A small network was trained on invented records. Each row is its activation on one of them, seen along a few directions.
Records have a field called Pira. Each example row is followed by its value.
Other fields move the rows too, some of them a lot.
In the rows, zero is written as 500.
Random noise pushes rows far along 6 fixed directions. That doesn't count. These rows show it; they differ only by the noise:
[560, 504, 356, 454, 559, 615, 437, 448, 407, 444, 464, 527, 500, 604, 575,
 545, 547, 671, 506, 469, 487]
[680, 350, 404, 451, 643, 309, 507, 409, 479, 334, 311, 492, 611, 281, 809,
 412, 382, 368, 468, 502, 443]
[461, 298, 502, 822, 548, 279, 555, 583, 511, 426, 544, 268, 337, 576, 649,
 597, 640, 311, 401, 574, 591]
[351, 679, 522, 601, 412, 441, 570, 578, 566, 631, 635, 460, 465, 643, 210,
 429, 518, 545, 617, 564, 554]
[611, 294, 622, 583, 601, 411, 497, 543, 521, 323, 422, 444, 569, 258, 679,
 447, 634, 366, 565, 440, 525]
[368, 201, 338, 646, 641, 490, 503, 459, 404, 331, 658, 437, 552, 689, 864,
 471, 443, 523, 505, 553, 605]
[493, 397, 452, 596, 583, 576, 450, 548, 440, 376, 585, 460, 495, 634, 587,
 563, 647, 659, 567, 483, 587]
[443, 501, 515, 569, 367, 804, 463, 429, 399, 676, 421, 438, 257, 580, 440,
 608, 770, 409, 341, 384, 401]

[435, 785, 392, 309, 308, 569, 558, 274, 501, 804, 370, 554, 386, 500, 354,
 422, 278, 350, 320, 506, 325] | d7
[400, 645, 484, 556, 408, 476, 506, 500, 499, 626, 546, 490, 347, 696, 334,
 589, 464, 531, 443, 586, 478] | d2
[539, 603, 705, 514, 402, 472, 517, 566, 621, 601, 471, 508, 513, 349, 272,
 413, 602, 407, 581, 477, 520] | d6
[532, 592, 410, 455, 503, 280, 612, 481, 595, 575, 435, 526, 654, 401, 380,
 308, 303, 451, 615, 543, 499] | d10
[591, 448, 679, 590, 453, 375, 522, 566, 583, 472, 377, 404, 393, 304, 515,
 558, 611, 272, 399, 504, 467] | d9
[546, 529, 351, 578, 454, 759, 387, 479, 396, 530, 472, 466, 284, 774, 500,
 776, 735, 681, 290, 457, 500] | d6
[520, 434, 531, 537, 506, 496, 470, 501, 463, 440, 521, 479, 482, 492, 588,
 553, 505, 484, 480, 529, 539] | d1
[474, 574, 409, 511, 538, 290, 524, 485, 520, 456, 539, 455, 477, 614, 547,
 482, 283, 497, 468, 630, 471] | d5
[541, 443, 761, 544, 506, 370, 507, 602, 584, 426, 489, 487, 505, 248, 552,
 471, 536, 341, 509, 466, 497] | d4
[427, 608, 619, 315, 452, 520, 502, 411, 524, 539, 522, 650, 579, 422, 450,
 353, 311, 444, 555, 513, 416] | d3
[469, 559, 197, 395, 524, 796, 385, 383, 326, 473, 539, 612, 429, 886, 647,
 659, 421, 846, 403, 517, 476] | d9
[669, 533, 343, 473, 545, 526, 406, 477, 405, 484, 420, 446, 299, 705, 558,
 742, 555, 635, 286, 533, 455] | d3
[464, 554, 736, 439, 487, 592, 470, 543, 536, 464, 575, 571, 526, 439, 383,
 444, 529, 520, 601, 467, 500] | d3
[323, 541, 583, 522, 444, 675, 455, 532, 468, 506, 688, 524, 476, 681, 407,
 482, 556, 642, 619, 480, 546] | d5
[320, 656, 459, 407, 364, 681, 521, 394, 535, 717, 590, 584, 501, 586, 335,
 404, 402, 459, 535, 460, 452] | d7
[614, 684, 472, 311, 473, 457, 495, 493, 514, 486, 427, 662, 634, 385, 405,
 391, 306, 558, 609, 530, 435] | d1
[444, 684, 435, 548, 396, 428, 602, 562, 575, 667, 497, 465, 491, 560, 181,
 467, 500, 481, 546, 535, 500] | d10
[455, 366, 561, 504, 493, 355, 577, 464, 568, 493, 425, 458, 572, 320, 693,
 348, 335, 212, 473, 514, 430] | d5
[356, 401, 424, 556, 492, 335, 575, 416, 485, 517, 591, 472, 541, 540, 676,
 393, 216, 320, 447, 635, 525] | d1
[650, 337, 763, 601, 534, 442, 452, 568, 531, 388, 406, 417, 469, 214, 665,
 569, 704, 313, 453, 416, 513] | d8
[578, 382, 648, 516, 592, 381, 474, 559, 571, 291, 514, 523, 669, 260, 599,
 420, 486, 486, 659, 484, 580] | d9
[579, 426, 731, 476, 564, 638, 403, 591, 564, 297, 561, 546, 639, 291, 485,
 490, 714, 605, 723, 360, 623] | d7
[464, 688, 473, 488, 360, 647, 513, 534, 500, 705, 462, 503, 391, 606, 232,
 556, 591, 530, 485, 467, 454] | d2
[354, 375, 461, 618, 473, 613, 534, 437, 487, 540, 616, 457, 460, 649, 572,
 495, 493, 423, 417, 520, 535] | d6
[500, 395, 615, 535, 578, 476, 457, 533, 502, 345, 588, 490, 587, 436, 657,
 525, 505, 525, 567, 512, 600] | d8
[391, 508, 396, 337, 529, 802, 335, 375, 333, 437, 638, 624, 469, 767, 677,
 608, 383, 798, 443, 504, 503] | d4
[505, 381, 633, 640, 622, 303, 501, 629, 560, 280, 613, 451, 582, 498, 640,
 534, 509, 479, 575, 563, 652] | d8
[473, 470, 384, 549, 496, 367, 593, 491, 514, 535, 476, 445, 513, 505, 554,
 452, 410, 394, 435, 562, 486] | d10
[531, 578, 568, 388, 482, 388, 490, 445, 524, 517, 482, 561, 488, 397, 562,
 475, 335, 432, 440, 529, 405] | d4

Here are new rows. What is Pira for each?
[653, 503, 517, 487, 529, 426, 454, 493, 461, 422, 342, 463, 355, 482, 596,
 656, 552, 432, 329, 499, 442] | d3
[502, 798, 614, 422, 349, 640, 485, 540, 562, 648, 459, 589, 436, 502, 168,
 512, 566, 590, 557, 468, 439] | d9
[616, 723, 268, 381, 538, 247, 519, 382, 478, 526, 344, 523, 461, 614, 586,
 570, 176, 489, 303, 647, 420] | d8
[528, 742, 589, 382, 414, 587, 447, 440, 504, 615, 443, 583, 425, 522, 339,
 576, 504, 524, 442, 488, 412] | d8
[708, 670, 382, 462, 492, 542, 445, 473, 480, 560, 344, 431, 293, 581, 434,
 730, 614, 582, 324, 466, 433] | d7
[661, 473, 690, 483, 517, 568, 411, 546, 557, 382, 438, 553, 552, 282, 471,
 540, 711, 537, 559, 408, 506] | d6
[482, 471, 909, 544, 451, 578, 415, 617, 572, 417, 588, 529, 454, 289, 416,
 558, 732, 479, 565, 404, 507] | d4
[455, 564, 654, 494, 422, 650, 478, 528, 550, 535, 559, 515, 517, 434, 311,
 479, 647, 512, 613, 399, 548] | d7
[502, 316, 540, 516, 467, 634, 487, 410, 444, 552, 410, 486, 392, 424, 616,
 558, 604, 287, 361, 397, 421] | d3
[292, 388, 607, 626, 443, 448, 559, 416, 488, 561, 599, 436, 432, 543, 661,
 447, 385, 200, 376, 559, 517] | d8
